A small network was trained on made-up records. Each row is its average activation on records with the value named, seen along a few directions.
Values that are neighbours, or in one group, have similar rows; names and order tell nothing.
Strong random noise was added to every row along 2 fixed directions; ignore it. To show where, here is one row again and again, with new noise each time:
[ 104   34 -352  -80   41  391 -203  169 -181  207 -136  304 -226 -130
  171  321  364]
[ -88 -419  205  -75  -53 -137  139   66  366   52 -257 -145 -297 -229
 -122 -193 -206]
[-208 -435  214  -55 -140 -218  196   61  230  -18  -27  -76  -94 -192
 -138 -267  -76]
[-413 -533  321  -25 -281 -423  336   38  127 -144  284  -53  184 -155
 -210 -458   14]


D, 10 values:
d7: [-96  34   9 -53  70 -90  -3  99 -13 -17 -31  12 -15  14  24  27  -3]
d1: [ -25  304 -131   37   55  181   41   45 -224   34  103   47  229   86
   63  133   98]
d5: [ 413  284   35  210  -73  147 -185   44    2  205  -88  -31 -145  200
   65  222  -53]
d2: [  -4  250  215   64 -310  -62   19  -11 -181  -70  388   88  363  261
  -67 -163   91]
d4: [-316 -114 -124    8 -236   83   45  119 -414 -113  374  355  220   -7
   13  -60  533]
d3: [  37  330 -356   21  248  204 -179 -119 -275    2   98   18  165  119
  186  232  211]
d9: [ 233  453 -272   76  -42  299 -115   36 -353  103  222  197  204  102
  211  184  197]
d6: [ -73   28   47   42  113 -338   44 -359   -5 -306  329  -27  442  232
  -61  -27 -101]
d8: [ 273 -171  153  -75  233   64  -47   41  557   53 -859 -263 -795 -351
 -111 -108 -622]
d10: [-133  -44    9  -43  158 -263   30 -229  -42 -157  212 -205  299  155
  -40   12  -58]
D is arranged as a star with 3 arms.
Name the neighbours of d1, in listed order. -> d7, d3, d9
Name the neighbours of d6, in listed order. -> d10
Name the neighbours of d5, in listed order. -> d2

K, 24 values:
k14: [-416 -503  255 -104  -33 -350  256  -84  131 -182   -7  -18  -86 -308
  -92 -351   42]
k6: [-149  -50   38   17  104 -123  155  -84  275  -64 -164 -377   63 -217
  -46 -225 -234]
k24: [  84 -237   51   38 -219  232 -103   47   60   35 -164  297 -357 -125
  -42   59  230]
k21: [  97   46 -246  103  110  -73  -42 -136  -19  -79   95  277  154  120
   -1  201  174]
k10: [-204 -589  514   14  -25 -379  201 -250  562 -216 -309 -295 -266   25
 -164 -314 -458]
k15: [-195 -180  326   91 -536 -301  274  101 -151 -162  577   35  383  -61
 -155 -355  -17]
k16: [ 623  336 -331  -51  453  402 -511 -224   95   77 -507   -3 -318  191
  215  526 -205]
k7: [ 543  101   80   74  204  140 -252 -100  257  194 -444    1 -462   20
   15  187 -263]
k3: [-327 -360  -88  -48 -229 -140   73   58 -139 -269  369  372  126  -63
  -18 -121  444]
k22: [ 206  -78 -108  -62  374    0  -30 -118  420  -41 -636 -331 -435 -143
  -56  147 -461]
k2: [ 277  500 -123  159   -3  322 -290   52 -218  246  -56  190  -80  101
  143  269  127]
k4: [  16  446 -200   17    6  319 -133  147 -232   44   28  108  156   17
  100   52  107]
k9: [ -85  216 -481 -245  109  527 -164  289 -314  225 -240  337 -286 -234
  257  370  427]
k17: [  84 -269   43   56 -155   16  -39  -33  213   73   36   76 -154   61
   71  -31    2]
k8: [ 114  246  120   32   24 -245  182    1    9  -16    4 -373  246  129
  -34 -118 -292]
k5: [-195    4   66  -68 -186   77  207  166  -85  112  277  -59  127  -19
  -11 -229  113]
k13: [ 188  -55  -44   23  -83  270 -169  285  189  303 -388   -8 -559 -163
  -12   11   51]
k18: [-344 -224   -5  -46   -3 -179  258   26 -328 -278  473  128  365   19
  -14  -88  226]
k1: [-348 -274  178 -133 -239  -31  176  202   43   61   -7  -70 -125 -184
 -138 -358 -103]
k20: [ 492  -33  558   98   94 -249   72 -179  764  208 -706 -728 -454   26
 -263 -112 -940]
k19: [   0  273 -225 -111  303  -26  -92 -265 -171  -53  247  -22  300  253
   86  254   85]
k12: [ 199  247   41  162  -29 -138 -149 -111 -149  -68  246  149  273  335
   16  137   67]
k23: [ 202  108  115 -133  337  -51   12  -54  327   74 -419 -519  -88  -17
 -133   43 -640]
k11: [-218  192 -306   -7  109  208  -72  235 -421  129  211  178  191  -43
  225  234  426]
A value of K combines one of 6 hidden first parts with one of 4 second parts; all combinations occur once.
k11 and k6 share the first part; k11 and k5 share the second. Which value has the first part of k5 and the second part of k6? -> k4
k21 and k3 share the first part; k21 and k22 share the second. Which value has the first part of k22 and the second part of k3? -> k14
k16 and k10 share the first part; k16 and k19 share the second. Which value has the first part of k19 and the second part of k10? -> k18
k9 and k23 share the first part; k9 and k24 share the second. Which value has the first part of k24 and the second part of k23? -> k12
